A small network was shown many inputs. Here are its activations along a few directions, one row for each input.
In each table, some parts of the input vary, and every possible input appears once, in random order.
Descriptions start from the smaller parts, as in this example, which fits no table here: one of 3 separate values, together with either a single point or one of 9 places around a ring or (one of 4 places along a line, together with one of 5 places around a ring).
Shared parts are said once, and a part with two or three values counts as separate values.

Other details of the inputs vary at random and push rows far along two fixed directions, the same in every table; ignore that.
To show where, the next rows are all for the same input, with only those details redrawn:
[ 10   3   0   1   6   3   3   3  -8  -3  -5   8 -19  -7  -5]
[-18   7   3  -3  -1  -4 -15   2   4  -9   7   8  10   8  -1]
[ 22  -3  -6  -9  14  10   6   0 -10   0 -13   6 -37  -6   6]
[-19   8   4  -2  -2  -5 -16   2   4 -10   8   8  13   9  -3]
[-11   3  -2 -10   4   1 -16   0   4  -8   3   6   1  11   6]
[  3   6   5   9   0  -2   4   5  -8  -4   0  10  -9 -11 -13]
[ -6  10  10  16  -6  -8   2   7  -7  -5   5  12   4 -13 -21]

Rows:
x1: [-4  0 -3 -9 -5 -4 -1 -3 -4  5  9 -9 11 23 13]
x2: [  8 -15  -8 -14  14   1 -10  -3  11   7 -13  -9   2   6  22]
x3: [-27   1   7   7 -21  -8 -22   1   8  -4  10 -13   9   2  -5]
x4: [-22   8   5   0  -4  -7 -16   2   5 -10  10   8  16   8  -4]
x5: [  2  -5   4  16   5   3  13   5  -2   4  -5  -7  10 -14 -10]
x6: [  5   5   3   3  -1  -4  10   5 -13   1  -3  -6   2 -18  -8]
x7: [  3   2  -4   4   7  13  13   4 -12   3  -4  -8  -2 -13  -2]
x8: [  6  -1   3  14   2   3  20  -2   0   3  -2  -5  12 -10 -10]
x9: [ -7   7  -3 -16  -5   1  -2 -11   3  -7   8   4  14  13   7]
x10: [ 10  -3   0  10   0   8  23  -7   2   2   0   7   3  -5 -10]
x11: [ 17  -9  -8  -1  -4   9  -1  -2  -5   2 -16  -3 -49  -4   3]
x12: [  1   1  -3 -16  -2  -9  -5  -3  11   0  -1  -5  17   7  12]
x13: [  1   2   6  19  -7  -9   7  11 -13   6   8  10  -8   2 -16]
x14: [  3  -5   6  17   9   5   8   6   1   4  -2  -3  -1 -13 -12]
x15: [-11   6  -7 -10   5  13   2  -8   1  -3   4  -9  15  10  11]
x16: [ -3  -3 -10 -16  20  21  -9  -2   1   0  -2  -9 -12   9  20]
x17: [ 17  -7   0   5   3  -6  15  -5   4   9  -9  -3   4 -11   0]
x18: [  8   2   6   7  -5 -15   8  10  -2   5  -5  -3   9 -21 -10]
x19: [  5  -4   9  21   1  -9   3   5   7   6  -5  14   1 -12 -17]
x20: [-11   3   0 -12   6   0 -15   1   3  -5   5  -5   5   5   9]
x21: [  8   9   3   1  -4  -3  17  -2 -11   0  -1  -4   5 -14  -8]
x22: [ -3 -10  -8 -15  -8   6 -15  -5   2   0  -9 -21 -15   7  21]
x23: [  4  -6 -11 -17 -14   9  -9 -16   5  -3  -3  -7 -17  15  18]
x24: [ -7   8   3  18   2   9   7   6  -7  -2   3  10  -2  -9 -17]
x25: [-22  -2   5  13   3   2 -12   2  14  -6   6   8  20  11  -8]
x26: [  5  -9 -10 -17   7   2  -5   2  -7   7  -1 -13 -10  21  25]
x27: [  4   1   3  10 -22  -4  10  -5  -7   1  -3 -13  -8 -13  -7]
x28: [ 13  -2   4   0   4  -9   2   8   2   5  -5   0  -9 -16  -3]
x29: [  2  10  -1   9  -4  11  22  -6  -8   0   6   7   6  -7 -12]
x30: [-13  -6   6   5   4 -10 -16   2  18   3   4  -1  21   3   1]
x31: [ 22  -8 -14 -33   8   5  -1 -12  11   2 -10   4 -14  15  27]
x32: [ 28  -8  -5  -9  12   1   4   4   0   5 -17   9 -35  -7   7]
x33: [-16   0   3   2  -3  -9 -12   7  -2   3  16  -5  10  17   3]
x34: [ -9  -1   3   3  -9 -11  -2  -9  18   1   8   9  31   8  -4]
x35: [ -1   1  -3 -10  -9   0  -1  -6  -3   3  13   3   8  27   9]
- Changing only one part turns x27 into x11. The same change can be made to x15. Which row results? => x24
- What is each input in this table made of? => one of 5 places along a line, together with either one of 2 separate values or one of 5 places around a ring
- A walk changes only the place on the line of 5. It starts at x31 and steps to x12. List the rest of the walk in order. => x18, x28, x32
- Which other rows does x31 become when the place on the ring of 5 takes its other values? List them by row number. => x9, x10, x29, x34
- Which other rows does x22 become when the choice among 2 separate values takes its other values? List them by row number. => x26

Rows:
x36: [ 27   2  14  35   0  -8  40   9 -11  11  -7   9  -2 -43 -35]
x37: [-22  -1  -2 -13 -14 -11 -19  -8  17  -3  12  -6  33  25  14]
x38: [ -8  -5 -17 -35   8  15 -15 -14   8  -4   1 -14   5  34  37]
x39: [ 46 -18 -15 -22  20  14  16  -6  -4  13 -27 -10 -44  -7  25]
x40: [ 39 -17 -15 -24  25  15  11  -8   4  10 -23  -1 -33   2  26]
x41: [ 19  -1   6  14   1  -6  11   7  -8   4  -9  10 -23 -21 -16]
x42: [ 48 -18 -15 -22  22  13  18  -8  -2  12 -27  -4 -43  -5  24]
x43: [  5   7   3   9   0   0  19  -1  -4   1   5  10  15  -6 -12]
x44: [ 19   1  -5   6   7  15  28  -2 -17   6  -6  -5 -14 -15  -4]
x45: [ 24  -9  -5  -1  19  11  17  -1  -2   8 -15  -2 -13 -13   4]
x46: [ -5  -6 -16 -36   7  11 -15 -15  10  -4   0  -9   5  34  36]
x47: [-14   6  12  27   0  -4   0  12  -4  -2   5   6   9 -17 -25]
x48: [  1 -10 -11 -27  11   5 -26  -3  11  -2  -9  -5 -18  20  29]
x49: [-40   9  14  13 -22 -23 -15   3  15  -5  21  -6  61   3 -13]
x50: [  4   4   8  18  -8  -5   8  10 -13   2  -1  -2 -15 -21 -18]
x51: [-43   4   0 -14 -16 -10 -42  -3  18 -12  17  -5  28  34  13]
x52: [18  2 -3 -2  2  4 21 -5 -8  4 -2  5 -4 -3 -1]
x53: [  2 -10 -14 -29   6  11 -11 -12   6   2  -6 -18  -6  22  34]
x54: [ 21   3  -1   4   3   6  16   2 -15   0  -4  14 -31  -9 -10]
x55: [-24   3   5   1  -7 -10 -22   5   7  -6   8  -3  14   6  -1]
x56: [-30   1   1 -10 -15 -11 -32  -2  14  -9  13   1  18  26   9]
x57: [ -9   6   9  18 -17  -7   0   7 -10  -1   5  -2  -3 -13 -18]
x58: [-25   3   5   5   5  -3 -20   6  12  -7   8   6  19   7  -5]
x59: [ -7   2   2   2 -14  -9   0  -4   3   2   6  -8  18   4  -1]
x60: [-10   2   6   6  -1  -9 -12   5   8  -3   3  12   8   1  -8]
x61: [ -8  10   5  13 -11   0   4   4 -13  -4   7   3  -5  -7 -16]
x62: [  7  17  17  41 -10  -9  29  12 -20  -1   9  24  -2 -34 -48]
x63: [ 37  -9 -15 -21  16  20  10  -5 -15   3 -19   1 -61   3  20]
x64: [ -8  -9 -11 -28  21   9 -32  -5  19  -6  -5   3  -6  29  30]
x65: [-37   1  -2 -17  -9  -6 -30  -6  19  -6  14 -16  44  28  19]
x66: [-45  24  20  39 -26 -14  -1  12  -7 -12  28   9  43 -13 -43]
x67: [ 18   6  17  48  -3  -6  43  13 -19  10  -4   4   5 -51 -45]
- What is each input in this table made of? => one of 2 separate values, together with either one of 5 places along a line or one of 11 places along a line
- Changing only the choice among 2 separate values turns x46 into x63. The same change can be made to x37. Which row results? => x56
- A walk changes only the place on the line of 11. It starts at x67 and steps to x45. List the rest of the walk in order. => x36, x40, x42, x39, x49, x65, x53, x59, x37
- A walk changes only the place on the line of 5. It starts at x66 and steps to x61. List the rest of the walk in order. => x63, x54, x62
